Each row below holds a small network's activations on one input, seen along a few directions.
Each table varies a few parts of the input and shows all the possible inputs, shuffled.
A made-up example of a description, with smaller parts first: one of 5 places around a ring, together with either a single point or one of 11 places along a line or (one of 2 separate values, together with one of 6 places along a line).
Shared parts are said once, and a part with two or three values counts as separate values.
In the rows, zero is written as 128.

Other details of the inputs shift rows strongly along two fixed directions, in all tables alike. That doesn't count.
To show where, the next rows are all for the same input, with only those details redrawn:
[152 114 123 128 132 136 138 156 113 122 135]
[156 114 121 121 136 128 147 146 119 123 145]
[121 125 149 161 130 136 103 168  93 104 100]
[121 124 150 160 131 137  99 166  92 104 102]
[ 92 163 137 123 153  36  52  51  71  91 171]
[121 122 148 159 132 136 101 165  92 105 102]
[149 115 123 128 135 131 141 152 116 123 138]
[172 104 103  94 139 133 166 143 137 140 167]

Rows:
R1: [118 147 144 157 115 143 106 130 127 133  68]
R2: [153 109  97  88 123 130 176 115 180 150 141]
R3: [137 134 137 137 142 145 138 151 120 144 134]
R4: [154 127 115 125 113 139 139 116 150 151 110]
R5: [ 69 164 137 117 134  42  51  33 105  84 133]
R6: [152 113 121 125 135 134 141 152 117 125 139]
R7: [165 114 111 110 141 141 166 144 140 159 168]
R8: [ 92 130 144 163 115 136 103 158 121 107  95]
R9: [122 137 145 153 108 140  95 139 124 125  69]
R10: [170 137 100  90 124 144 178 100 171 171 135]
R11: [127 132 123 119 125 143 155 117 163 148 113]
R12: [128 122 132 141 127 139 132 153 134 124 136]
R13: [139 126 104  96 127 145 174 131 169 153 157]
R14: [ 96 141 155 173 127 149 104 160 112 121  99]
R15: [130 130 141 148 106 134  95 132 117 111  69]
R16: [155 112 109 113 131 145 166 136 157 154 171]
R17: [111 130 159 172 133 139  93 170  94 117  99]
R18: [100 128 143 160 115 140 105 138 135 122  77]
R19: [121 124 149 163 132 140 102 168  96 112 103]
R20: [159 128 117 107 149 151 171 139 142 163 160]
R21: [140 114 120 124 126 136 141 147 134 115 145]
R22: [105 125 141 155 110 134 106 140 131 108  77]
R23: [123 126 124 125 122 145 147 130 161 142 104]
R24: [ 73  89 175 146 102 174 133 114  66 127  78]
R25: [ 92 175 132 109 156  67  95  43 117 131 188]
R26: [151 108 100  92 119 140 169 137 165 137 158]
R27: [ 99 172 108  73 153  63 126  30 146 136 200]
R28: [ 83 165 117 103 141  48  87  34 123 119 189]
R29: [156 126 114 116 110 131 137 116 144 139 111]
R30: [128 116 119 118 116 129 141 137 141 113 134]
R31: [162 109 104 100 128 134 173 136 158 141 173]
What is each input in this table made of?
Answer: either a single point or (one of 5 places along a line, together with one of 6 places along a line)
Start at R30 and move only the place on the line of 6, one step at a time. The first step leads to R26. Which rows follow, in order?
Answer: R8, R28, R13, R27
Change only the place on the line of 5 in R26. List by row number the other rows that result.
Answer: R19, R22, R29, R31

Rows:
R32: [181 118  95 103 113 208 227 170 237 199 119]
R33: [130 142 128 112 143  73  96  79 105 110 145]
R34: [ 87 115 160 170 121 174 117 169  95 125  82]
R35: [134 146 120 122 136  71  82  96 111 103 155]
R36: [108 163 126 134 161  75  86 111 111 109 180]
R37: [107 130 131 110 123  81 105  61 106 114 142]
R38: [124 136 133 170  87 171 106 174 172 129  16]
R39: [126 112 153 161 107 159 105 166 102 107  70]
R40: [ 99 124 132 104 123  91 113  54 106 108 136]
R41: [135 152 119 119 145  63  80 106 117  95 162]
R42: [186 123  77  56 156  96 198 101 172 169 247]
R43: [191 102  97  96 137 179 224 175 161 175 166]
R44: [ 84 106 158 163 118 179 134 155 101 123  83]
R45: [101 122 161 173 123 171 117 176  96 125  88]
Changing only one part turns R37 into R34. The same change can be made to R39. Which row results?
Answer: R45
What is each input in this table made of?
Answer: one of 2 separate values, together with either a single point or one of 6 places along a line
Change only the choice among 2 separate values in R44. List by row number the other rows that result.
Answer: R40

Rows:
R46: [168 110 102  84 117 149 182 107 147 166 148]
R47: [ 98 156 147 136 134  71  61  64 102 111 111]
R48: [ 77 163 145 142 136  91  81  60  93 124 137]
R49: [187 100  99  89 124 124 177 136 154 137 161]
R50: [119 163 111  86 172  48 114  42 127 141 225]
R51: [ 70 155 153 144 143  87  80  62  94 122 131]
R52: [168 133 106 100 140 142 175 141 153 163 188]
R53: [108 143 149 147 153 165 123 186 108  93  68]
R54: [178 114  94  97 133 127 171 150 170 145 169]
R55: [123 123 144 165 129 167 129 170  97 129 111]
R56: [151 123 141 158 118 152 109 174 104 117  90]
R57: [107 120 142 165 122 159 117 191 123 111 112]
R58: [134 111 143 157 100 157 121 162 131 115  61]
R59: [149 137 104  67 146 151 197 120 173 142 129]
R60: [127 163  96  68 142  41 116  25 164 136 201]
R61: [190 114  95  85 117 144 174 114 168 159 142]
R62: [102 180 140 154 144  71  49  98  90 105 133]
R63: [139 175  93  74 145  53 113  26 154 149 196]
R64: [ 97 128 149 172 113 165 121 170 139 131  87]
R65: [130 106 134 152  97 157 118 161 133 106  68]
R66: [113 144 149 171 117 175 117 169 133 141  88]
R67: [154 123 107  98 136 146 183 124 179 174 164]
R68: [138 103 132 157 112 149 113 176 113  92  88]
R69: [ 64 162 137 138 129  77  69  72 118 105 142]
R70: [168  90 105  79 119 138 185 135 142 137 168]
R71: [115 103 147 148 105 164 131 156 116 124  72]
R72: [ 89 162 134 143 137  62  53  98 105  82 140]
R73: [180 106 103  86 130 145 183 126 130 156 168]
R74: [118 124 135 161 104 159 108 176 152 114  76]
R75: [114 101 142 142  96 162 132 159 120 118  79]
R76: [106 154 150 144 144  67  59  86  81  98 125]
R77: [183 119  95 100 146 127 168 147 165 155 165]
R78: [ 70 166 150 151 147  68  61  93  93 100 154]
R79: [126  99 148 155 119 159 127 174  97 112  90]
R80: [119 107 149 153 115 166 129 152 111 134  69]
R81: [162 106 113  98 145 143 192 131 142 158 179]
R82: [100 112 152 163 114 169 133 157 125 127  88]
R83: [101 108 145 156 108 169 133 161 126 121  91]
R84: [174 124  97  96 131 134 172 125 186 167 145]
R85: [176  98 112  86 132 137 186 132 132 155 163]
R86: [111 106 147 166 128 161 132 175 104 116 106]
R87: [ 74 143 141 143 138  80  80  88  82  88 149]
Changing only one part turns R77 into R84. The same change can be made to R78. Which row results?
Answer: R64
Changing only one part turns R49 into R58. The same change can be made to R55. Which row results?
Answer: R48
What is each input in this table made of?
Answer: one of 2 separate values, together with either a single point or (one of 4 places along a line, together with one of 5 places around a ring)
Change only the choice among 2 separate values in R70. List by row number the other rows that result.
Answer: R75
Start at R68 and move only the place on the line of 4, one step at a time. The first step leads to R49. Which rows follow, in order?
Answer: R76, R56

Rows:
R88: [210 111 107 140 107 179 158 225 169 147  98]
R89: [ 99 166 127 110 144  91 109  38 138 148 147]
R90: [ 75 140  96  81  79  48 106  34 226  91 129]
R91: [204 133  68  41 148 116 234  93 218 202 207]
R92: [115 125 125  84 132  77 102  42  88 103 146]
R93: [203  76  80  23 110 138 238  76 163 165 195]
R94: [144 164 118 117 137  65  74  79 118 116 149]
R95: [152  59 126 130 112 216 205 201 132 146 120]
R96: [118 131 156 203 113 123  44 193  77  64  52]
R97: [ 40 141 184 199 118 179  89 158  75 112  60]
R98: [163 109 116 142 137 204 187 232 170 157 133]
R99: [188  86 127 127  93 203 190 181 157 169  82]
R100: [158  56 129 136 120 206 200 214 137 143 119]
R101: [ 98 183 116 126 160  69  87  99 123 112 198]
R102: [110 136 127 125 146  63  94  95  98  99 201]
R103: [128 155 127 103 137  71  95  43 112 129 145]
R104: [106 172 124 104 155  84 107  49 143 144 151]
R105: [122 192 107 130 152  60  81  81 148 126 166]
R106: [175  85 122 124  88 208 193 171 149 170  78]
R107: [227  91  73  17 133 112 230 105 173 156 210]
R108: [ 94 171 163 214 132 154  51 181 117 106  48]
R109: [131 158 122  98 139  58  88  64 116 134 143]
R110: [145  57 129 132 101 214 211 195 129 149 113]
R111: [ 95 133 130 107 153  63 104  82  90 110 185]
R112: [ 70 155 136 109 152  95 114  58 111 136 176]
R113: [ 60 155 179 204 135 149  84 186  88 110  76]
R114: [ 52 148 185 204 136 167  79 173  84 106  71]
R115: [192  62 114 115 112 202 196 198 141 134  87]
R116: [ 88 128 166 210 129 130  54 205  75  71  94]
R117: [114 126 166 199 120 131  50 185  73  64  51]
R118: [ 89 162 126 114 137  93 115  32 131 151 140]
What is each input in this table made of?
Answer: either a single point or (one of 5 places around a ring, together with one of 6 places along a line)
Change only the place on the line of 6 in R97. List by row number the other rows that result.
Answer: R98, R101, R112, R113, R114
